A small network was shown many inputs. Here are its activations along a few directions, one row for each input.
In each table, some parts of the input vary, and every possible input appears once, in random order.
Descriptions start from the smaller parts, as in this example, which fits no table here: one of 2 separate values, together with either a single point or one of 11 places around a ring or (one of 4 places along a line, together with one of 8 places around a ring).
Shared parts are said once, and a part with two or three values counts as separate values.

Other details of the inputs shift rows strongly along two fixed directions, in all tables alike. That doesn't count.

A family of inputs:
x1: [-13 -21 -36  30  26 -24  29  41 -45 -41  23]
x2: [ -2   5 -19  34  57  53  52 -21 -17  29  -8]
x3: [  65  -40   23  -75 -104  -42  -67   26   58  -16   62]
x4: [-46   9 -43  25  54 -33  -3  43  -3 -31 101]
x5: [-32 -35 -20  68  18 -35  12  31 -25  41  29]
x6: [ 25 -80   9  58  45 -44 -37  30  18 -37 102]
x7: [-43  93  10  -8 -28  61  44 -53 -19  11 -59]
x8: [-62 -42 -37  26  89 -59   3  78 -28 -54  76]
x9: [-42  25 -32 -22  30 -10  14  -7 -13  -7   5]
x10: [ 60  17  40 -48 -75  66 -12 -85  33  45 -97]
x11: [  49  -17   36 -110 -117    5  -15  -35   20    6  -85]
x12: [ -3  48  -7  25  74  45  76 -46 -44  54 -41]
x13: [-70  67 -50  40  53  31  80 -27 -61 -15 -72]
x14: [-43  87 -14   7 -11  58  37 -47 -49   6 -87]
x15: [-39  24 -38  51  41  16  36  18 -81 -19  23]
x16: [ 61 -60  22 -93 -88 -51 -69  29  46 -17  43]
x17: [ 17 -62   1  37  69 -32 -41  82  45 -23  91]
x18: [  74  -60   58  -41  -57  -22 -108   25   92  -12   15]
x19: [ 20 -19  38 -17 -91 -37 -49   1  53  53 -59]
x20: [  6 -65  15  61  57 -51 -56  34  38 -47  89]
x21: [-61  84 -23  35  23  75  92 -54 -75  14 -28]
x22: [  77   46   66  -82  -66   30  -16  -64   57   59 -123]
Description of these inputs: one of 2 separate values, together with either a single point or one of 4 places along a line or one of 6 places around a ring.
The inputs of x6 and x20 match in every part but the choice among 2 separate values. If x15 is changed in the same way as x6 into x20, which row does it become?
> x14
Which other rows does x18 become when the choice among 2 separate values takes its other values? List them by row number.
> x10

A family of inputs:
x23: [ 83 -27  46 -98 -84 -10 -67   6  74 -16  23]
x24: [-31 -43 -14  83 105 -38 -18  60  -5 -36 103]
x25: [-19  42  -5 -26 -40  27  30 -52 -28  19 -49]
x26: [ 17  41  16   3 -25  48  15 -60   8  37 -55]
x27: [  3 -33  -4  -3  -8 -60 -21  67   0 -29  76]
x28: [ 17  24  17  -3 -26  50  28 -56   3  43 -57]
x29: [-44  29 -35   9   8  20  40 -28 -35 -10 -33]
x30: [-11  47  -4 -26 -31  22  43 -43 -30   5 -69]
x31: [ 54 -65  24 -17 -32 -39 -52  42  39  13  39]
x32: [-17  35  -5 -21 -32  29  30 -53 -34   4 -60]
x33: [-21  12 -19 -15 -28  -3   7  -6  -6  -4  -6]
x34: [ 86 -35  47 -94 -78  -8 -69   6  72 -30  12]
x35: [-13 -67 -29  74 100 -44  -4  73 -23 -18  96]
x36: [ 92 -45  61 -41 -91 -18 -82   7  75  -6  -4]
x37: [ 19  18  18   1 -20  51  27 -58   0  30 -70]
x38: [  0 -23   0 -14 -31 -32 -37  58  17 -24  46]
x39: [ -2  42  20  -1 -15  40  10 -63  15  34 -58]
x40: [ 21 -61   7   8  28 -51 -38  57  28 -14  45]
x41: [-81  36 -53  58  79  23  59  10 -66 -20   6]
x42: [ -7  41   9  -9  -7  29  17 -54  12  41 -68]
x43: [-45 -13 -36  60 104 -22  30  35 -28  10  48]
x44: [-72  44 -49  52  84  15  61  11 -76 -17   6]
x45: [ 13 -52  11  18  30 -51 -48  54  35 -22  54]
x46: [-40  54 -23   3  11  22  41 -11 -44  10 -26]
What is each input in this table made of?
> one of 2 separate values, together with either a single point or one of 5 places around a ring or one of 6 places around a ring
The inputs of x28 and x37 match in every part but the choice among 2 separate values. If x46 is changed in the same way as x28 into x37, which row does it become?
> x44
Which other rows does x41 become when the choice among 2 separate values takes its other values? List them by row number.
> x38
Which other rows does x40 become when the choice among 2 separate values takes its other values? List them by row number.
> x43
